Each row below holds a small network's activations on one input, seen along a few directions.
Each table varies a few parts of the input and shows all the possible inputs, shuffled.
A made-up example of a description, with smaller parts first: one of 3 separate values, together with either a single point or one of 11 places along a line or (one of 6 places along a line, together with one of 8 places around a ring).
Shared parts are said once, and a part with two or three values counts as separate values.

Other details of the inputs vary at random and push rows far along two fixed directions, the same in every table; ignore that.

A family of inputs:
x1: [ 22  22   8 -15 -18  23 -35  -7 -13  10 -14   5]
x2: [-30   1   8 -12  28 -29  67  27  -5 -57   0   3]
x3: [ 12   3  24 -14  -1  -7  27  -6  24 -19   7   8]
x4: [-13  -4 -24   9  41 -32  33  25 -13  15  42  -9]
x5: [-15 -14 -48   5  34  -7  28  18   8   4   6  29]
x6: [  2  -4  14  12 -15  30 -37 -17  -9  66  -3 -45]
x7: [  4 -10  12  -4   5   7  33 -12  -7  -6  19  -7]
x8: [-11   0 -19   8  18  -6  14   0 -32  -2  -5  24]
x9: [ 22   1  51  -3 -24   2 -14 -27  -3 -19 -36 -14]
x10: [ -9 -21 -28   9 -17  10 -33   4  17  48  16   5]
x11: [  0  16 -11 -15  11   2  13  -8 -15 -38 -18  23]
x12: [  9   6  -4   3 -19  13 -37  -5 -34  55  -1   4]
x13: [ -5   1  -6   9  24 -35  37   9   3 -17  34   7]
x14: [  9 -12 -34  49  37   5  33   8   1  19  34 -20]
x15: [ 13   1 -34  18  45  18  17  48  -5   6  20   6]
x16: [ 17  -3  10  31  14 -15  21   1   4 -12  -1  -5]
x17: [ -5   0 -16  31   1 -13   1  15  20  -3  13  33]
x18: [ -3   0  -6 -11  -9 -17   3   2  40 -55 -20  36]
x19: [ -5   9  48 -24 -53  16 -45 -20   3 -13 -42 -43]
x20: [  0  -5 -18 -18 -23  14 -35  -9   2  61 -10  12]
x21: [ 20  -2  25   4 -26  -2 -12  -4   7  62  26  -8]
x22: [-18 -20 -70  44  39  -8  37  32  16   2  42  24]
x23: [ 18   7   9   8  19   6  22 -13   2 -12 -21 -13]
x24: [  0  11 -28  17  46 -18  16  14  -2  -7   7 -24]
x25: [  4   5 -39  30   0   4 -18  14  29  53  23  16]
x26: [-10 -22 -27   4 -27  20 -46  -3   1  80  11   0]
x27: [ -1  12   4 -19  13 -30  37  -2  21 -55  10   8]
x28: [ 21   7  24   1   0  -8  10 -16  25 -44 -25  -5]
x29: [-17  -5  47 -33 -16   3  11 -22   7 -40 -11  -4]
x30: [ 13  15  -5  10  15 -19   5  -8  18 -29 -10 -15]
x31: [ -9  -6   6  23  38  -6  32   8 -16  -5  -9 -13]
x32: [  8   1  10 -13  25  -5  60  -5   5 -34   2  10]
x33: [ 13  14  38 -25 -48  31 -54 -26 -12 -24 -21   1]
x34: [  7  -5  41 -20 -28  -3  14 -22  21 -47   5   3]
x35: [-14  -3 -16  -4  15 -10   8   9  -4  18  41 -23]
x36: [ 11  -4  10  11   9   2  19  -3 -13  50  22  -6]
x37: [ -8 -13 -59  20  30  -3   8  26  17  44  21  17]
x38: [ -2   5  21  -2   6 -29  -5  -3  -2 -45 -22 -18]
x39: [ -3  -6 -22  28 -26  11 -34   0  28  42  21  10]
x40: [ 22  -5   7  20 -18  31 -27 -22  -9  62   1 -41]
x41: [ -1   8  48 -40 -25   8 -19 -22  10  18 -18 -14]
x42: [-14  -5 -42  12  14  12  14  -2 -31  13  15  11]
x43: [ 15  10  14   2  -2   6  -8  17 -17 -26  -5  15]
x44: [ -8 -18 -21  15  -4  -6 -18  15  11  39  10  18]
x45: [  9   6   2 -29 -40  22 -55 -24  -9  58 -20   5]
x46: [ -1  -5  22  -8 -46 -13 -41  -4  28 -14 -21  26]
x47: [ -6  10  -4 -24  17 -24  16   8  10 -13  15 -10]
x48: [-12 -17   9 -16 -24 -10 -14  -3   7 -13 -23  30]
x49: [ -5  14   0 -25  -4   1   1 -17 -13 -37 -30  25]
x50: [-12 -14  -5 -19 -28  15 -30 -22   0  16 -14  14]
x51: [-15   7 -30  -1  27  -4  40  35  -3  44  26 -21]
x52: [ -7   4   8 -20 -14   9  -1 -20 -19 -61 -19  18]
x53: [ -2   3  -6  25  42 -45  52   5   5 -83  -3   5]
x54: [ -5  -5  -4 -13 -34  23 -34 -22 -14  29  -7   6]
x55: [-12  -1  56 -29 -12  -9  10 -13  -1 -24 -18   0]
x56: [ 15  11   7   4 -10  16 -29   2 -28  21   0   8]
x57: [ 20  10 -32  19  25  26 -12  31 -14  47  23  -3]
x58: [ -7 -11  13 -24 -30  -6 -17 -14  -4  -9 -27  29]
x59: [  9  -2   7   6  21   1  14  37 -10 -54  -1  19]
x60: [-17  -2 -34  41  53 -13  48  40 -21  16  11 -24]
x61: [ 12  -2  24 -12 -25  29 -38  12  -2 -29  -7  -4]
x62: [ -1   5   8   8   8 -19  18 -19  12 -80 -12 -11]
x63: [  5   1  10  -4 -28   5 -54 -15  -1  23  -7 -49]
x64: [ -7   3  16  -3  35  -4  37  -5   3 -50 -30  -8]
x65: [  1  10 -24  17  13  14  -9  18  -6  76   0 -46]
x66: [ 10  -1 -26  22   8  34 -17  24 -22  38  31  -9]
x67: [ -6  -1  20 -23 -33  -3 -20 -20 -13 -13 -30  26]
x68: [ -7   3  12 -12 -11 -16   6 -14  12 -28  22  -5]
x69: [-17   6  47 -42 -44   5 -16  -8   7 -16 -15 -24]
Description of these inputs: one of 3 separate values, together with either one of 11 places along a line or (one of 2 separate values, together with one of 6 places around a ring).
The inputs of x5 and x48 match in every part but the choice among 3 separate values. If x25 is changed in the same way as x5 into x48, which row does it become? -> x17
The inputs of x53 and x30 match in every part but the choice among 3 separate values. If x9 is changed in the same way as x53 into x30, which row does it become? -> x23
Change only the choice among 2 separate values in x19. List by row number the other rows that result. -> x69
Change only the place on the line of 11 in x54. List by row number the other rows that result. -> x10, x22, x26, x33, x39, x42, x50, x52, x61, x66

A family of inputs:
x70: [  9  -3  29 -19 -45   8 -35 -18   8   1 -11  14]
x71: [ -5  -3 -17   2  29  -9  41   7  -5 -42   8  34]
x72: [ 10   5   6   3 -15   9 -28  -6   5 -32 -25  14]
x73: [-11   0 -18  -1  34  -8  42  17  -8 -44   3  31]
x74: [ -9   3  16  -9   5 -10  23 -15   0 -48 -17  -6]
x75: [  2   8  27 -15 -16  -9  -9  -4  19 -23  -8 -12]
x76: [  1   7  32 -16 -14 -20  -2 -12  15 -38 -21  -6]
x77: [ -2  -2 -21   4  -4   1 -12  13  12  28  15   1]
x78: [  4   4  39 -20 -34  -2 -24 -24  13   1 -29 -17]
x79: [  1   6  41 -39 -65  13 -65 -32   2   0 -38  -5]
x80: [ 13   9  32 -19 -24  13 -27  -9  -5  20 -12 -16]
x81: [-17 -12 -44  21  44 -13  49  17   0  -6  12  19]
x82: [ -7   2  -3  -8  -4   5  -6   4 -11   0  -6  11]
x83: [ -7   3  14 -13   6  -6  21  -7  -7 -50 -16  -9]
x84: [ -8  -6  -6  14  35 -15  46  13   6 -46  19   3]
x85: [  2  -4 -16   3 -16   0 -30   3   7  56   7  -5]
x86: [ -8  -9 -49  27  18  11  -6   8 -14  82  29  -7]
x87: [  6   1 -11  12  34  -3  41   8 -10  -7  19   4]
x88: [ -6   3  10  -8  18  -6  30   6 -12 -45  -8  -1]
x89: [ 13  -4 -14  26   0  15 -11   6  -9  88  37 -23]
x90: [  2 -10 -12   7 -15   8 -31   5   5  49  20  -1]
x91: [ 17   2 -36  48  29  15  -7  19 -13  56  23 -23]
The inputs of x73 and x80 match in every part but one. If x86 is changed in the same way as x73 into x80, which row does it become? -> x74
Describe the family of inputs behind these rows. -> one of 2 separate values, together with either a single point or one of 10 places around a ring

A family of inputs:
x92: [ 19   7  24 -15 -63  20 -90 -18   8  45 -25  -2]
x93: [  7  -1 -39  41  32  12   2  18  -9  72  30 -32]
x94: [ -5  -1  12  -8  21 -17  48   8   5 -36  13  11]
x95: [ -6   0 -30  11  24  -3  25  14  -2 -58  -2  37]
x96: [ 18   1  -6  15 -29  18 -61  -1   2  82   2 -20]
x97: [-18  -3  -5   3  28 -25  49   6  12 -44   6   6]
x98: [ -4   7  21 -28   4  -1  24 -20 -17 -40 -30   7]
x99: [-12 -19 -89  49  56  -1  29  42  -7  94  66  17]
x100: [ 10  -3  24 -32 -82  24 -92 -25  15  64 -11  10]
x101: [-12   7   7 -27   4   5   8   3 -23 -37 -24   5]
x102: [  5   3  55 -36 -74  -2 -63 -33  27  13 -31 -12]
x103: [ -8  -1  25 -16   1 -20  28  -7  10 -46   3   0]
x104: [  4   6  26  -5   4  -7  12  -9   5 -62 -19 -11]
x105: [-12   1  27 -18  -3 -21  24 -11  16 -57  -7   0]
x106: [  8   7  23  -2   6  -5  13  -4   0 -47 -11 -11]
x107: [ 10  -2 -15   8 -20  47 -48  -9 -43  84  -1 -12]
x108: [ 13  10  35  -9   2  -1  16  -4  -1 -58 -17   0]
x109: [ -3  -1 -16  21  35 -12  37  12   4 -47  -3   2]
x110: [-13 -18 -80  48  55 -10  39  38  -3  78  60   6]
Describe the family of inputs behind these rows. -> either one of 3 separate values or (one of 2 separate values, together with one of 8 places along a line)

A family of inputs:
x111: [  1   3  35 -24 -30  -1 -17 -12   5 -15 -11   0]
x112: [  2  -2  -2   0  -4   5  -5   0  -4  41  17 -11]
x113: [  8   3  14   0 -13  -1 -17  -4   8  14  -1 -14]
x114: [ -1  -1 -22   7  12   3   7   9  -5   0   6  20]
x115: [  3  -1 -19  20  20  -4  10  14  -2  36  21 -16]
x116: [  0  -3 -24  16  20  11   7  16 -20  42  24  -5]
x117: [ 14   4  21  -4 -29  14 -38 -14   2  12 -13 -11]
x118: [  0   4  28 -13  -6  -6  12 -12   8 -84 -29  15]
x119: [-14  -4   1  -8   5 -16  18   5  13 -60  -9  19]
x120: [ -7  -8 -18   8   9  -7  12   3   4  12  11   8]
x121: [ -3  -3 -10   3 -14   2 -23  -3   5  42   9  -7]
x122: [ 4  3 -7 10 16  0  8  7 -8  2  1 -9]
x123: [  4   2 -13  12  15   7   1   8 -12  34   7 -15]
x124: [  7   5  20 -15 -24  13 -29 -15  -6  23 -13 -16]
x125: [  5   2   9  -8 -16  14 -21 -10 -11  29  -4 -13]
x126: [  1   3  23 -16 -19  -1 -11 -13   5   5  -8 -12]
x127: [ -5  -6 -26  13  13   4   8   4 -10  18   7   9]
x128: [  2   6  32 -18 -21  -5 -13 -13  10 -15 -18 -11]
x129: [  6   4  15  -3  -4   1  -2  -6   2 -33 -14   1]
x130: [  0  -5 -21  10   4   9  -5   6  -9  35   6  11]
x131: [ -8  -1  -7   0  26  -5  39   5 -12 -42   2  12]
x132: [  5   2  17 -19 -33   2 -33 -11  13   8  -9  11]
x133: [ -4  -5 -22  23  32 -11  37  14   5 -15  20   4]
x134: [ -2  -8 -17   8   2   0  -1   6   2  40  15   8]
x135: [  9   3  23  -5 -21  -1 -20 -10  12  -2  -7  -9]
x136: [ -8   0  -5  -4   0  -2   4  -4  -2 -28 -11  11]
x137: [  0  -2 -15   6 -11  12 -28   6  -4  33   3  -2]
x138: [ -2   1  12 -17 -15  -7  -7  -3  15 -34 -12  16]
x139: [ -8  -2 -38  15  36  -4  34  22  -7 -21  13  20]
x140: [ -8   3  14 -10  12 -15  31  -2   6 -47  -9   2]
x141: [  4   5  14  -9 -10   8 -15  -8  -6  13 -12 -13]
x142: [-12  -5 -19  10  37 -13  50  12  -4 -18  19   4]
x143: [  2  -3 -10  16  12  -4  10   6   6   6  15  -5]
x144: [  6   5  15  -4  -3  -1  -3  -5   1 -29 -16  -2]
Describe the family of inputs behind these rows. -> one of 2 separate values, together with either one of 6 places around a ring or one of 11 places along a line
The inputs of x122 and x115 match in every part but the choice among 2 separate values. If x144 is changed in the same way as x122 into x115, which row does it become? -> x113
Change only the place on the ring of 6 in x127. List by row number the other rows that result. -> x114, x130, x136, x137, x139
